These are the activations of a small network on made-up records, seen along a few directions, one row for each record.
After each row come some of the record's fields: NIZU, BUKUP, REFU, VALI, KOBOF.
A field that a record lacks is left out.
The largest differences between rows may come from other fields.
(in the rows, 500 means zero)
Random noise pushes rows far along 16 fixed directions. That doesn't count. These rows show it; they differ only by the noise:
[577 360 549 297 448 478 525 479 553 425 356 500 497 629 514 416 587 558
 638 418 349 397 458 419 559 657 721 437 588 348 434 444 355 768 651 398]
[472 566 462 549 376 485 583 556 482 489 477 437 608 445 456 625 463 444
 406 410 565 378 521 576 476 477 427 549 591 499 504 468 596 524 468 475]
[511 617 188 579 369 426 465 762 433 580 675 494 640 382 451 522 551 397
 563 532 336 496 548 581 483 489 484 578 268 614 490 596 440 547 556 472]
[565 255 467 470 519 358 667 273 527 391 509 675 592 609 468 673 410 643
 567 355 537 308 537 634 438 430 217 459 512 465 428 453 545 656 526 395]
[613 598 470 461 455 610 498 593 416 562 551 403 670 482 485 520 520 455
 541 311 454 448 258 425 508 610 536 471 289 590 558 415 560 428 400 412]
[700 451 358 449 559 420 613 326 593 587 253 560 432 392 640 487 615 572
 782 331 575 600 301 638 662 498 446 544 707 429 592 553 449 684 613 476]
[498 373 803 265 667 633 550 210 565 545 357 463 225 575 487 563 335 592
 451 380 620 409 344 259 492 518 388 352 497 430 481 432 515 499 565 557]
[713 450 487 376 483 475 282 453 590 443 571 739 577 666 433 268 730 746
 611 579 199 612 470 524 424 411 433 622 478 423 301 521 385 690 453 394]
[589 611 345 416 569 238 632 405 408 553 438 651 377 396 484 515 521 468
 436 580 608 456 675 758 739 426 524 568 586 406 614 375 432 560 527 551]
[535 292 557 583 442 554 529 385 461 219 637 604 625 708 530 519 424 526
 583 365 387 353 301 609 410 578 437 591 364 493 531 425 451 437 482 340]
[525 389 356 679 405 548 396 520 453 397 465 471 211 544 457 592 407 468
 511 439 409 461 497 617 445 598 502 631 350 374 547 572 253 652 726 510]
[520 669 500 398 436 452 421 444 489 372 534 437 457 581 463 400 526 620
 479 615 361 375 523 411 529 530 542 446 356 381 427 480 449 646 565 475]
[644 717 502 397 407 474 533 328 473 291 273 422 340 493 675 593 427 496
 231 261 790 397 258 687 751 519 357 576 842 210 676 386 719 561 478 515]
[567 451 432 410 489 380 516 321 550 460 497 471 373 531 580 569 461 504
 507 350 494 388 181 555 538 404 351 528 423 318 599 568 551 495 674 530]
[320 592 664 439 500 552 584 451 547 373 630 531 381 398 447 437 338 338
 432 666 524 447 632 583 530 446 394 690 601 497 644 541 442 385 547 557]
[387 562 562 110 509 516 502 622 314 394 504 374 652 442 664 482 451 127
 271 411 390 501 330 198 611 528 736 285 464 585 403 437 528 315 568 670]
[546 591 566 459 403 603 514 546 512 423 526 447 489 416 414 478 459 341
 478 394 476 458 433 642 532 559 470 728 577 404 711 488 457 491 506 462]
[486 421 382 474 473 356 640 613 548 608 667 735 567 661 596 472 516 699
 582 577 576 311 497 581 634 573 523 477 460 588 474 373 614 529 426 259]

[419 303 463 178 467 146 539 402 565 586 527 486 433 580 567 665 427 605
 340 390 542 276 381 334 477 314 317 234 393 267 425 523 721 682 682 516]  NIZU: mos / BUKUP: moz / REFU: rumu / VALI: sobiv / KOBOF: kunok
[553 547 533 540 636 456 445 270 349 516 299 354 261 367 554 411 501 436
 609 480 500 698 346 462 572 545 673 455 308 362 690 474 297 454 573 635]  NIZU: mos / BUKUP: kuvi / REFU: rumu / VALI: sobiv / KOBOF: sizaz
[447 290 702 599 503 518 361 475 473 625 458 604 335 233 428 486 386 455
 421 384 681 887 661 628 299 377 189 714 579 414 751 475 502 597 274 485]  NIZU: mos / BUKUP: kuvi / REFU: rumu / VALI: sobiv / KOBOF: sizaz
[622 373 565 358 612 528 490 460 261 442 344 510 597 426 462 575 454 360
 453 310 487 612 657 401 514 634 601 286 413 558 475 311 375 618 419 546]  NIZU: mosa / BUKUP: moz / REFU: tipel / VALI: reko / KOBOF: sizaz
[314 403 400 745 472 431 486 548 499 546 486 500 360 473 547 572 453 464
 491 614 516 554 577 527 418 419 535 534 493 517 449 623 437 444 629 586]  NIZU: mosa / BUKUP: moz / REFU: rumu / VALI: reko / KOBOF: sizaz
[382 590 465 603 550 544 622 468 463 334 593 580 472 393 504 503 371 411
 546 683 566 522 766 630 565 532 407 586 581 673 538 543 406 461 513 542]  NIZU: mos / BUKUP: kuvi / REFU: rumu / VALI: sobiv / KOBOF: zinez
[563 460 301 395 435 456 519 720 619 705 389 546 603 495 581 528 650 575
 560 435 515 520 509 414 579 518 542 415 713 564 298 574 587 693 554 452]  NIZU: mos / BUKUP: moz / REFU: tipel / VALI: reko / KOBOF: sizaz
[270 461 496 705 302 489 432 792 422 631 571 279 525 415 393 613 478 215
 282 499 432 476 475 464 286 422 705 600 424 484 537 555 514 295 549 612]  NIZU: mosa / BUKUP: kuvi / REFU: rumu / VALI: sobiv / KOBOF: zinez
[527 291 424 277 565 165 546 453 427 493 623 716 741 721 594 477 631 508
 424 521 342 390 383 495 544 334 657 355 439 483 313 400 585 362 516 510]  NIZU: mosa / BUKUP: kuvi / REFU: rumu / VALI: reko / KOBOF: zinez
[317 221 519 595 488 403 525 577 571 652 634 557 357 554 548 488 489 505
 607 593 465 429 484 447 415 495 656 513 328 563 575 490 405 473 622 418]  NIZU: mos / BUKUP: moz / REFU: tipel / VALI: reko / KOBOF: zinez
[403 435 583 706 541 405 579 469 533 817 536 473 550 400 275 560 537 582
 591 610 526 491 674 509 294 345 504 514 368 594 530 482 518 430 405 501]  NIZU: mosa / BUKUP: kuvi / REFU: rumu / VALI: reko / KOBOF: zinez
[550 560 346 523 568 291 527 411 369 643 499 574 677 318 624 424 616 591
 666 515 539 719 407 485 537 341 419 381 302 633 506 446 563 508 315 489]  NIZU: mos / BUKUP: moz / REFU: rumu / VALI: sobiv / KOBOF: zinez
[433 426 687 471 560 564 684 443 570 790 465 403 541 321 306 573 411 529
 672 381 621 441 559 415 381 519 354 443 429 583 640 457 549 555 412 419]  NIZU: mos / BUKUP: moz / VALI: sobiv / KOBOF: zinez
[636 294 278 738 459 299 562 322 556 384 467 538 540 599 505 576 636 551
 759 418 354 407 380 804 461 474 575 615 451 370 586 584 325 576 730 449]  NIZU: mos / BUKUP: kuvi / REFU: rumu / VALI: reko / KOBOF: beno
[498 373 287 329 587 285 791 470 512 578 539 595 606 440 725 631 427 366
 595 339 653 387 271 584 712 463 416 398 532 547 609 539 670 363 616 502]  NIZU: mos / BUKUP: kuvi / REFU: tipel / VALI: sobiv / KOBOF: sizaz
[338 362 312 727 419 489 416 704 550 586 384 574 403 538 625 627 520 435
 291 576 566 651 580 552 426 347 505 576 846 549 214 684 543 420 609 648]  NIZU: mosa / BUKUP: kuvi / REFU: rumu / VALI: reko / KOBOF: sizaz
[670 274 512 663 568 458 368 470 490 666 433 702 464 626 336 479 705 626
 524 548 383 630 613 641 361 405 650 621 509 496 370 397 304 502 411 508]  NIZU: mosa / BUKUP: kuvi / REFU: tipel / VALI: reko / KOBOF: zinez
[450 697 496 390 450 491 389 534 688 737 505 311 339 484 415 454 581 685
 499 643 433 408 466 222 434 407 447 392 371 446 370 647 566 657 636 537]  NIZU: mos / BUKUP: moz / REFU: tipel / VALI: sobiv / KOBOF: zinez
[317 275 503 730 505 494 402 485 544 352 654 747 351 751 650 429 425 716
 506 753 476 542 572 529 396 467 452 540 456 561 326 559 452 436 514 419]  NIZU: mosa / BUKUP: kuvi / REFU: rumu / VALI: reko / KOBOF: beno
[427 597 420 450 501 476 557 589 612 571 567 465 291 422 575 462 435 427
 541 606 581 450 484 555 674 568 504 579 549 443 684 618 515 470 660 528]  NIZU: mos / BUKUP: kuvi / REFU: tipel / VALI: sobiv / KOBOF: sizaz
[443 508 444 722 287 510 297 640 463 551 424 314 352 629 582 523 557 588
 347 456 491 473 266 397 388 533 681 500 389 366 444 476 549 510 513 472]  NIZU: mos / BUKUP: kuvi / REFU: tipel / VALI: sobiv / KOBOF: zinez
[642 388 488 433 595 494 549 455 492 615 313 451 517 621 370 557 643 474
 572 428 366 421 466 457 507 556 821 414 519 458 376 452 327 492 650 563]  NIZU: mosa / BUKUP: kuvi / REFU: rumu / VALI: sobiv / KOBOF: kunok
[568 492 623 401 526 652 393 479 463 407 512 452 399 537 468 455 432 450
 467 384 451 525 398 435 504 624 472 507 413 404 591 490 448 487 530 508]  NIZU: mosa / BUKUP: moz / VALI: reko / KOBOF: sizaz
[572 623 691 739 524 583 385 221 628 570 347 410 454 552 366 505 592 845
 470 579 616 535 529 474 316 347 312 516 581 446 413 479 630 516 298 513]  NIZU: mos / BUKUP: kuvi / REFU: tipel / VALI: reko / KOBOF: sizaz
[462 291 798 337 523 536 551 487 368 445 569 515 715 377 356 560 382 218
 413 265 487 551 559 512 360 492 461 536 477 503 717 339 505 428 333 475]  NIZU: mosa / BUKUP: moz / REFU: rumu / VALI: reko / KOBOF: zinez
[499 494 542 445 529 291 484 442 462 752 340 430 431 494 493 421 654 564
 473 528 498 535 329 379 519 389 757 428 453 328 502 400 509 442 484 557]  NIZU: mos / BUKUP: moz / REFU: rumu / VALI: sobiv / KOBOF: sizaz
[686 557 474 334 567 559 269 606 563 581 663 671 549 518 457 290 651 526
 495 558 341 729 448 510 501 431 409 625 444 503 483 563 502 463 392 490]  NIZU: mosa / BUKUP: kuvi / REFU: tipel / VALI: sobiv / KOBOF: sizaz
[403 516 491 562 538 569 490 423 442 305 521 574 592 514 602 492 475 510
 479 617 479 589 580 423 463 418 429 441 532 713 273 528 470 441 453 574]  NIZU: mos / BUKUP: moz / REFU: rumu / VALI: sobiv / KOBOF: zinez
[570 397 557 482 431 551 387 491 481 523 354 442 475 341 498 612 451 419
 373 212 600 678 407 512 374 429 249 560 611 388 583 525 597 609 430 538]  NIZU: mos / BUKUP: moz / REFU: tipel / VALI: sobiv / KOBOF: sizaz
[402 347 789 486 604 648 596 426 531 600 448 325 490 524 389 518 466 343
 555 396 455 417 287 355 396 522 700 483 453 525 611 463 453 212 512 566]  NIZU: mos / VALI: reko / KOBOF: zinez
[450 257 450 609 580 344 638 472 506 657 336 629 359 518 628 452 602 464
 650 561 579 588 458 644 616 513 832 564 681 477 571 437 337 410 590 497]  NIZU: mos / BUKUP: kuvi / REFU: rumu / VALI: sobiv / KOBOF: beno
[720 499 551 584 689 425 507 274 483 844 235 423 327 499 259 564 694 657
 576 514 521 493 569 478 465 459 745 399 393 444 486 343 328 535 499 608]  NIZU: mosa / BUKUP: kuvi / REFU: tipel / VALI: sobiv / KOBOF: zinez
[436 568 451 469 461 552 370 766 470 624 626 538 461 634 545 455 481 585
 309 593 519 499 495 358 527 566 540 416 390 531 345 480 638 408 411 474]  NIZU: mosa / BUKUP: kuvi / VALI: sobiv / KOBOF: sizaz
[518 465 551 490 483 540 437 703 588 813 578 513 333 658 323 467 521 767
 516 577 511 346 633 373 469 666 634 433 306 474 459 392 499 660 455 330]  NIZU: mosa / BUKUP: kuvi / VALI: reko / KOBOF: zinez
[629 515 565 667 520 528 543 395 520 614 328 507 628 288 485 448 578 653
 744 389 700 731 609 621 466 550 362 550 622 553 691 404 549 698 219 352]  NIZU: mos / BUKUP: kuvi / REFU: tipel / VALI: sobiv / KOBOF: sizaz
[564 746 410 633 455 508 447 478 480 331 633 483 699 630 508 448 619 536
 422 636 387 396 401 589 531 453 556 566 449 554 415 499 580 260 425 526]  NIZU: mos / BUKUP: kuvi / REFU: tipel / VALI: reko / KOBOF: sizaz
[592 724 312 419 685 384 590 245 497 543 552 499 311 423 506 554 415 578
 569 565 564 396 422 547 663 393 255 421 280 491 554 606 514 454 657 630]  NIZU: mosa / BUKUP: moz / VALI: reko / KOBOF: zinez
[477 567 465 533 470 383 426 428 410 476 517 379 170 443 448 514 410 477
 442 541 501 418 508 535 535 527 552 532 209 301 710 452 345 594 649 539]  NIZU: mos / BUKUP: moz / REFU: tipel / VALI: sobiv / KOBOF: zinez

Which values does each new row have?
[519 591 276 650 488 552 604 556 543 458 547 550 634 671 552 577 480 676
 587 559 522 346 483 522 556 578 421 431 500 632 265 588 608 461 516 418]  NIZU: mosa / BUKUP: kuvi / REFU: rumu / VALI: sobiv / KOBOF: sizaz
[431 362 408 454 403 613 557 628 645 594 642 321 443 450 507 763 292 342
 510 221 516 321 243 421 386 513 222 486 341 511 625 734 662 466 725 497]  NIZU: mos / BUKUP: kuvi / REFU: tipel / VALI: reko / KOBOF: zinez
[447 667 415 455 585 460 412 502 471 493 602 571 360 660 580 447 523 588
 302 763 491 458 501 380 601 424 583 386 428 573 274 515 541 331 541 623]  NIZU: mosa / BUKUP: kuvi / REFU: rumu / VALI: sobiv / KOBOF: zinez
[694 684 491 455 610 677 677 434 421 465 436 508 516 557 396 611 386 617
 515 396 688 312 656 529 686 759 477 375 486 612 529 310 541 585 378 388]  NIZU: mosa / BUKUP: kuvi / REFU: rumu / VALI: reko / KOBOF: zinez
[547 400 340 674 461 550 471 721 472 710 571 601 513 574 456 680 474 599
 413 428 605 465 588 531 428 536 426 479 425 673 373 449 589 519 386 421]  NIZU: mosa / BUKUP: kuvi / REFU: tipel / VALI: reko / KOBOF: zinez
[457 812 318 467 406 256 579 379 578 393 408 263 330 441 720 455 496 641
 578 587 623 314 407 503 741 546 539 347 495 248 651 590 636 723 725 502]  NIZU: mosa / BUKUP: kuvi / VALI: reko / KOBOF: zinez
[409 816 466 471 530 513 526 417 444 404 385 233 317 459 418 459 448 431
 487 715 389 387 584 355 603 568 696 419 409 381 424 612 328 480 744 705]  NIZU: mos / BUKUP: kuvi / REFU: rumu / VALI: sobiv / KOBOF: sizaz
[395 455 607 482 541 558 670 649 431 661 573 383 627 416 337 444 509 273
 695 532 359 375 554 433 497 660 891 499 308 620 670 411 311 338 552 464]  NIZU: mosa / BUKUP: moz / VALI: reko / KOBOF: zinez
[536 574 394 489 534 354 542 454 614 719 469 429 415 327 399 607 534 529
 530 537 569 487 626 539 468 345 337 475 508 462 549 619 560 623 597 595]  NIZU: mosa / BUKUP: kuvi / REFU: tipel / VALI: sobiv / KOBOF: zinez
[387 310 610 506 592 382 415 387 463 539 476 663 455 667 503 520 536 565
 228 655 491 546 572 408 367 257 542 430 562 504 205 428 531 298 435 648]  NIZU: mos / BUKUP: kuvi / REFU: tipel / VALI: sobiv / KOBOF: sizaz
[512 303 574 467 670 277 631 235 551 428 485 794 252 610 640 444 465 585
 502 596 691 483 530 793 699 436 503 598 713 336 670 383 470 414 536 499]  NIZU: mosa / BUKUP: kuvi / VALI: reko / KOBOF: beno
[436 360 694 307 614 455 505 458 534 578 489 594 426 575 501 344 507 517
 527 595 450 564 511 401 537 506 638 467 546 407 493 462 456 449 506 498]  NIZU: mosa / BUKUP: kuvi / REFU: rumu / VALI: reko / KOBOF: sizaz
[428 673 656 356 433 556 523 554 495 597 465 221 539 361 385 519 452 459
 469 440 526 415 527 277 473 568 546 374 401 460 583 462 587 594 472 501]  NIZU: mos / BUKUP: kuvi / REFU: rumu / VALI: reko / KOBOF: zinez
[568 621 670 883 520 754 490 387 509 611 360 322 520 558 251 419 623 688
 748 592 418 495 508 452 326 619 753 573 373 597 487 430 319 427 375 442]  NIZU: mosa / BUKUP: kuvi / REFU: rumu / VALI: reko / KOBOF: zinez
[689 699 694 404 437 724 364 274 573 153 408 386 470 598 379 378 547 514
 455 429 323 458 374 543 472 517 426 693 639 271 526 531 417 566 522 528]  NIZU: mos / BUKUP: kuvi / REFU: tipel / VALI: reko / KOBOF: zinez
[507 486 476 423 567 302 624 329 456 559 477 600 527 330 614 601 399 618
 499 428 764 535 605 544 569 392 157 354 519 558 584 404 696 664 352 450]  NIZU: mos / BUKUP: moz / REFU: tipel / VALI: reko / KOBOF: zinez
[579 384 453 233 457 317 400 705 344 692 329 475 315 469 588 496 564 277
 244 256 558 578 326 504 679 571 802 466 560 188 671 341 507 525 576 554]  NIZU: mosa / BUKUP: moz / VALI: sobiv / KOBOF: sizaz
[391 344 561 348 586 498 478 515 479 526 611 556 418 358 510 473 343 366
 539 490 470 656 592 412 457 487 348 474 362 537 589 590 433 524 552 543]  NIZU: mos / BUKUP: kuvi / REFU: rumu / VALI: reko / KOBOF: sizaz
[570 701 511 578 430 597 464 584 632 560 538 463 668 517 411 406 638 594
 525 544 453 502 438 561 465 452 446 645 629 481 464 576 646 407 389 459]  NIZU: mosa / BUKUP: kuvi / VALI: reko / KOBOF: sizaz
